Each row below is a small network's average activation on inputs in which a field has the value named, seen along a few directions.
Values that are neighbours, or in one group, have similar rows; names and order tell nothing.
In the rows, 500 means zero.
Strong random noise was added to every row along 2 fixed directions; ignore it. To show where, here is one row again and again, with new noise each time:
[572 466 526 505 572 512 565 501 531 530 537 448 484]
[495 568 558 516 599 354 378 270 459 361 343 665 268]
[592 539 559 518 616 343 454 239 499 392 389 671 294]
[300 544 521 498 522 552 355 602 420 450 416 420 420]


Z, 10 values:
z4: [421 421 414 443 554 684 448 513 386 329 372 567 544]
z6: [441 493 641 561 543 306 458 381 452 374 413 596 370]
z1: [635 458 492 589 547 495 562 355 512 568 466 588 498]
z10: [437 579 564 543 547 458 514 455 465 460 388 510 455]
z3: [409 535 468 416 509 489 458 457 395 309 401 566 449]
z8: [429 529 451 585 333 479 345 559 516 731 554 493 519]
z9: [535 626 430 473 281 597 496 481 571 597 505 651 557]
z5: [494 389 615 518 511 226 475 395 562 432 510 472 418]
z2: [433 605 401 611 366 437 335 323 468 408 485 697 274]
z7: [111 769 484 261 538 487 105 678 317 267 263 490 486]
Z is arranged as a tree with 3 forks.
Question: List every value one step from z3, in the order listed.
Answer: z4, z10, z7
Question: List every value one step from z8, in the order listed.
Answer: z2
Question: List every value one step from z5, in the order listed.
Answer: z6

K, 13 values:
k11: [528 586 406 581 410 587 519 393 551 452 346 805 393]
k7: [562 493 574 497 292 459 568 660 674 715 794 269 542]
k9: [844 272 786 334 691 421 803 447 672 407 600 410 604]
k2: [218 413 581 604 427 336 301 638 476 614 655 399 508]
k3: [257 437 511 765 452 309 290 653 300 514 353 524 444]
k10: [166 449 449 240 405 755 350 837 470 368 539 345 612]
k13: [561 578 406 457 444 561 394 534 660 637 753 457 534]
k6: [ 56 510 378 776 333 746 376 980 355 759 444 200 620]
k1: [519 279 363 411 244 895 852 957 536 769 774 233 902]
k4: [515 625 488 376 641 531 425 593 254 357 442 462 681]
k5: [451 578 598 532 683 613 657 422 409 295 416 317 428]
k8: [463 593 218 442 445 712 419 765 524 800 544 369 557]
k12: [445 584 572 401 675 482 428 143 431 209 162 593 361]
K is arranged as a line.
Question: List every value one step from k3, in the order listed.
Answer: k2, k6
Question: List every value one step from k8, in the order listed.
Answer: k11, k13
Question: List every value one step from k12, in the order listed.
Answer: k4, k5
